Each row below holds a small network's activations on one input, seen along a few directions.
Each table varies a few parts of the input and shows all the possible inputs, shuffled.
Descriptions start from the smaller parts, as in this example, which fits no table here: one of 6 places along a line, together with either a single point or one of 11 places around a ring or (one of 3 separate values, together with one of 8 places around a ring).
Shared parts are said once, and a part with two or three values counts as separate values.

Rows:
r1: [-12  30 -32 -10   7  10  11   0   8  10 -10   4  -6  12 -17   3  24]
r2: [ 10 -16  31  10  20  19  -5  -9  -3 -19  -7   2  16  -5   0   9 -28]
r3: [  6  26 -56 -15  18   3   4  19  -4  -1  -8   4 -17  18 -13   2  11]
r4: [-26  16 -12   5 -36  -1   7  -8   7  23   5   1 -15   0 -17 -21  35]
r5: [  3 -30  28  12  -2  12  -1  -8  -2  -8   6   4   4 -19  12   4 -29]
r6: [  3 -26  43  20 -10  10 -12 -12   5  -1  17  -5  15  -9  -2  -1 -21]
r7: [  6 -14  41  -5  12 -35 -23  12 -10  -9   2 -15  28  -8  45   1 -15]
r8: [-18  18 -22   7 -24  -3   5  -2  17  26   6  -1  -7  10 -20 -10  29]
r9: [-19  29 -24 -24   3 -48   0  17   0  20  -3 -14   4  19  29 -12  31]
r10: [ 29 -24  22  -1  16   9  -4  -5  -5 -30  -8   6   2  -4   2  19 -29]
r11: [ -5 -27  52  23 -22   8  -7 -19  -7  -6  16  -4   5 -21   3  -8 -14]
r12: [ 33 -15   9   5  33  13  -6   7 -13 -30   2   7   8  -3   5   8 -39]
r13: [  7  18 -42 -21   2   0  16   8   2  -1 -13   4 -18  11 -21   9  23]
r14: [-18  16 -35  -6 -16   2  15  -1   4  25  -4   7 -19   1  -7  -2  20]
- What do these inputs look like to the network? => one of 2 separate values, together with either a single point or one of 6 places along a line
- Change only the place on the line of 6 in r11. List by row number the other rows that result. => r2, r5, r6, r10, r12
- Change only the choice among 2 separate values in r5. List by row number the other rows that result. => r14

Rows:
r15: [ 16   2 -17  -9  18   0   1  10  -3 -10  -8   5   0   5   3   8 -11]
r16: [ 11   3 -16  -6  20  13   5   5  -3 -13 -12   7  -4   1  -5  10  -8]
r17: [ -4 -14  23  13 -20   7  -1 -15   5   4   7   1   0 -10  -7   0  -1]
r18: [  6  -8  10   7  -6  10   1  -7   1  -4   3   2   0  -4 -12   1  -2]
r19: [ 3  1 -1  3 10 14 -1 -2  0 -6 -4  4  3  2 -6  4 -7]
r20: [-11  -9  28   4 -10 -12  -6  -6   2   6   7  -8  12  -7  16  -4   0]
r21: [ -8 -13  21  10 -15   3  -1 -10   0   7  12  -2   0 -11   5  -7  -6]
r22: [ 6 -1 -2  1 10  0 -6  4  1 -3  0  1  5  5  2  2 -9]
r23: [ 15   3 -13 -13  18  -6   0  10  -9 -14 -11   5  -3   4   7   9  -7]
r24: [ 3 -6  8  6 -1 -2 -6  3  0 -1  5 -2  6 -4  2 -3 -6]
r25: [ 5 -1 -2  2  9  6  1  0 -3 -5  3  2 -2  3 -1  2 -9]
r26: [ -9 -13  25   5 -17  -8  -6  -5  -2   4   6  -5   3 -10  14  -6  -1]
r27: [ 15  -1 -16  -8  14  12   8   2   0 -15 -10   6  -8   4 -11  12  -9]
r28: [-11  27 -50 -19  -3  -6  10  13   4  19  -6  -1 -16  12 -13   3  30]
r29: [ 2 -6 11  0 -3 -7 -6  2 -5 -5  2 -4  3 -4  8 -3 -2]
r30: [ 6 -1  1 -3  9 -6 -6  4 -5 -7 -4 -2  1  4  7  2 -6]
r31: [ 2 -6  7  6 -2  3  0 -3 -4 -2  8  0  0 -4 -1 -4 -7]
r32: [-32  14 -10   3 -34 -11  10  -9  11  32   3  -2  -8   3  -6 -19  33]
r33: [  8  -3   1   2   5  12   2  -3   3  -7  -2   4  -3   4 -12   6  -5]
r34: [ 4  3  5 -4 15 -9 -5  4 -1 -5 -3 -6 10  7 10  4 -4]
r35: [-23  23 -23  -4 -20  -9   7   0   9  23   3  -1 -11   7 -10 -15  35]
r36: [ -1  -2  14  -1   4 -11  -5   2  -1  -3   3  -7  12  -1  10  -2  -1]
r37: [ 14   0 -18  -6  19   5   8   6  -6 -13  -5   6  -6   3   0   8 -10]
r38: [-10  -9  24  13 -15   8  -4 -11   2   6   5   0   3 -13  -1  -3  -4]
r39: [ 0 -3 10  7 -2 11 -2 -3 -2 -3  2  1  3 -6 -6 -1 -4]
r40: [-16  29 -34  -7 -14  -7   7   4   6  20  -1  -1 -13  12 -10  -8  33]
r41: [ 15   7  -9 -15  25  -8   1  10  -5 -10 -10   1   5   7  10  10  -5]
r42: [ -8 -13  22  12 -15  -3  -6  -4   4   8   9  -3   6 -10   8  -6  -4]
- What do these inputs look like to the network? => one of 4 places along a line, together with either a single point or one of 6 places along a line
- Changing only the place on the line of 4 turns r20 into r41. The same change can be made to r17. Which row results? => r27
- Change only the place on the line of 4 in r30. List by row number the other rows that result. => r23, r26, r29
